A small network was shown many inputs. Here are its activations along a few directions, one row for each input.
Each table varies a few parts of the input and shows all the possible inputs, shuffled.
A made-up example of a description, with smaller parts first: one of 3 separate values, together with either a single point or one of 11 places along a line or (one of 5 places around a ring, together with one of 6 places along a line).
Shared parts are said once, and a part with two or three values counts as separate values.

Rows:
R1: [-1.18 -0.07 -4.29  3.93  1.49  3.16 -4.23  0.05  0.73  0.13 -2.90  1.55]
R2: [ 0.35  3.47  0.92  1.53 -0.51 -1.59  0.19 -0.96  2.32 -1.15 -5.01  1.85]
R3: [-3.07 -2.03 -4.39  2.12  1.25 -0.35 -0.42  2.54 -0.46  4.51  2.02  1.13]
R4: [-1.20  2.48  1.26 -3.52  1.80 -4.13  3.34  1.44 -0.28  1.40 -1.71  1.27]
R5: [ 4.75 -3.14  3.25 -0.40 -2.35  0.67 -1.69 -2.67 -1.48 -2.13  5.58 -2.22]
R6: [-1.23  3.95  1.30 -2.81  2.48 -2.83 -0.05  0.29 -0.06 -1.57 -3.39  0.63]
R7: [-2.90  0.03 -4.31 -0.42  4.57  2.01 -4.45  1.23 -1.28 -0.16 -1.30  0.31]
R8: [ 3.71 -2.38  3.33  1.91 -2.48  2.06 -0.68 -2.35 -2.82 -1.68  4.35 -2.23]
R9: [-3.04 -1.28 -4.11 -1.01  3.78  0.99 -1.21  2.57 -1.56  2.59  0.55  1.09]
R10: [-0.15  2.85  0.71  2.75 -2.55 -2.69  2.25 -1.11  3.25  1.72 -3.19  2.27]
R11: [-1.13 -3.59  0.52 -8.10 -0.14  2.82  4.52  1.79  3.50 -5.28  2.33 -4.22]
R12: [ 3.77  0.16  4.33 -0.03 -2.95  2.48  0.14 -2.35 -2.94 -2.75  1.45 -2.73]
R13: [-1.26  1.51  1.04 -0.76 -0.77 -5.47  4.06  1.25  0.83  3.25 -0.20  1.40]
R14: [-1.46 -0.49 -4.71  5.71 -0.49  1.88 -2.20  0.12  1.58  2.95 -1.11  1.82]
R15: [ 4.06 -1.48  5.15 -0.89 -3.11  1.00  0.44 -1.82 -1.33 -1.82  2.56 -1.93]
- What do these inputs look like to the network? => either a single point or one of 4 places along a line or (one of 2 separate values, together with one of 5 places around a ring)
- Which other rows does R3 become when the choice among 2 separate values takes its other values? List them by row number. => R13

Rows:
R16: [ 1.10 -3.17  0.87 -4.77 -1.08  2.34  2.84 -0.94  1.16 -5.06  2.27 -6.30]
R17: [ 6.31 -3.98  3.30  2.49 -4.27  3.92 -1.35 -1.45 -4.48  0.60  4.61 -1.57]
R18: [ 1.62  0.65 -3.92  6.29  1.92  5.06 -7.67 -2.42  1.69 -0.43 -1.83  3.22]
R19: [-5.19 -1.24 -5.01 -1.19  3.09  2.28 -1.80  2.82  1.22 -3.21 -3.19 -2.72]
R20: [-0.85  6.98 -0.82  0.68  1.80 -2.87 -0.22 -0.58  5.68 -0.60 -8.18  5.01]
R21: [ 3.40 -1.78  3.71  3.40 -5.62  5.29 -0.84 -2.48 -3.59  0.00  5.45 -3.39]
R22: [-4.34  6.29  1.11  1.15  0.56 -2.47  2.98  1.67 -0.01  2.69 -6.31  2.14]
R23: [-3.38 -2.19 -2.85 -3.43  4.65  2.51 -1.49  4.61 -2.71  0.48 -2.34  1.14]
R24: [-6.60 -5.89 -8.05 -0.93  2.40 -1.11  3.14  5.56  3.96  5.84  3.60  1.38]
R25: [ 4.28  2.56  6.16 -4.19 -3.54 -3.94  7.21 -0.88 -1.11  0.80 -1.41  0.68]
R26: [ 4.53 -3.24  0.88  4.08 -5.94  3.30 -2.00 -3.66 -1.18 -3.01  3.32 -4.82]
R27: [-4.96 -1.76 -2.83 -4.58  5.43 -2.65 -4.78  2.56 -2.25  0.22  0.42 -0.02]
R28: [ 2.76  3.32  6.97 -3.59  0.02 -9.33  4.47 -1.52 -0.32 -0.97  2.11  0.41]
R29: [ 3.12 -3.97  3.53 -5.22  2.16  2.12  4.23  2.36 -2.98 -3.11  3.84 -1.85]
R30: [ 0.29 -1.69  3.69 -5.49 -0.66  4.21  4.13  0.27 -1.33 -2.17  4.28 -4.83]
R31: [ 5.15 -2.99  3.33  1.40 -2.99 -0.49 -4.48 -3.27 -3.44  0.29  7.56 -3.03]
R32: [ 3.45  3.54  5.62 -3.70 -4.41 -2.91  3.27 -3.41  5.78 -3.52 -2.92  1.47]
R33: [ 2.37  2.76  3.94 -2.19 -4.91 -4.14  6.55 -3.15  2.38 -2.87 -2.46 -2.57]
R34: [-0.38  6.17 -0.36 -0.01  2.46 -3.81  3.27  1.92 -0.99  3.28 -6.62  4.92]
R35: [-0.63 -1.16 -4.52  7.79  0.61  3.85 -5.48 -1.39 -1.16  0.25 -1.88 -1.52]
R36: [-2.18  6.54 -2.55  2.28  1.11 -3.92  2.90 -0.22  2.64 -0.31 -7.71  1.13]
R37: [ 1.93 -2.71  2.67 -6.50 -0.97  3.74 -0.27 -1.31  4.44 -5.78  1.73 -1.96]
R38: [-6.48 -0.10 -2.46 -2.07  3.21  3.97 -0.93  3.97 -1.52 -0.44 -1.32 -1.00]
R39: [-1.50  1.45 -3.21  7.06  0.70  5.49 -3.84 -0.75 -3.73  2.45  0.45  1.11]
R40: [ 1.46 -3.12  3.41 -6.29  3.25 -2.86  0.93  0.70 -2.34 -3.55  6.66 -3.40]
R41: [-3.76  1.68 -5.47  2.28 -0.78 -8.07  6.36  3.97  6.00  8.64 -1.40  4.29]
R42: [-2.58  5.11  0.50 -1.26  2.89 -9.10 -1.10  0.77 -0.25  3.44 -4.23  2.91]
R43: [ 5.44 -3.08  2.99  4.11 -3.69  4.03 -4.62 -2.71  1.59 -5.33  3.50  0.33]
R44: [ 1.42 -0.70 -3.56  5.86  2.04  4.26 -4.62 -0.06 -4.57  3.21 -0.34  3.40]
R45: [-2.41 -6.11 -7.79  7.87 -0.82  0.81 -0.92  0.41  1.46  8.43  4.87  3.53]
R46: [ 1.28  4.41  6.55 -3.03 -4.90 -2.56  7.67 -2.02 -0.17  0.05 -0.50 -1.14]
R47: [-0.75 -1.76 -2.46  4.67  2.65 -0.61 -8.67 -1.68 -4.07  3.30  1.87  1.46]
R48: [-3.92 -0.79 -3.35 -2.95  3.63  3.69 -4.86  2.33  4.17 -3.59 -3.90  1.57]
- Changing only one part turns R45 into R24. The same change can be made to R47. Which row results? => R27
- What do these inputs look like to the network? => one of 3 separate values, together with either a single point or (one of 2 separate values, together with one of 5 places along a line)
- Which other rows does R25 become when the choice among 3 separate values takes its other values? List them by row number. => R17, R29
- Which other rows agree with R36 in the choice among 3 separate values? List them by row number. => R20, R22, R25, R28, R32, R33, R34, R41, R42, R46
- Which other rows does R46 become when the choice among 3 separate values takes its other values? List them by row number. => R21, R30

Rows:
R49: [ 2.41 -3.01  1.06 -1.51 -1.96  3.64 -1.75 -1.66 -0.04 -2.60  3.56 -2.78]
R50: [-1.25 -1.76 -3.30  4.21  0.21 -0.73 -1.77  0.94 -1.96  3.38  1.79  0.52]
R51: [-2.16  4.87 -3.57  3.91  2.12  2.49 -5.96 -0.81  1.32 -1.35 -7.10  3.61]
R52: [ 1.32 -0.82  3.17 -5.65  0.24  1.35 -0.22 -0.45 -0.40 -4.10  1.50 -2.83]
R53: [ 3.47 -1.52  2.73  2.03 -3.10  2.87 -1.32 -2.50 -2.83 -0.09  4.02 -1.77]
R54: [-3.16  1.74 -1.11 -0.80  1.49 -3.44  3.44  2.48  1.71  1.59 -2.97  1.46]
R55: [-3.57 -0.22 -2.57 -3.24  3.78  0.04  1.09  2.98 -0.41 -0.29 -0.17  0.38]
R56: [-1.05  1.04 -0.87  2.17  0.17 -3.10  2.06  0.94  1.07  5.67 -1.75  2.85]
R57: [-1.77 -3.09 -4.53  0.72  2.23  1.69 -0.83  1.67  0.94  1.33  1.39  0.69]
R58: [ 3.39  0.81  5.17  1.36 -3.61 -2.50  2.11 -1.55 -0.53 -0.73  0.66 -0.12]
R59: [ 2.36  1.96  3.82 -3.19 -1.57 -2.30  3.14 -2.04  1.13 -2.83 -0.93 -2.01]
- What do these inputs look like to the network? => either a single point or (one of 2 separate values, together with one of 5 places around a ring)
- Which other rows does R58 become when the place on the ring of 5 takes its other values? List them by row number. => R49, R52, R53, R59
- Which other rows does R49 become when the choice among 2 separate values takes its other values? List them by row number. => R57
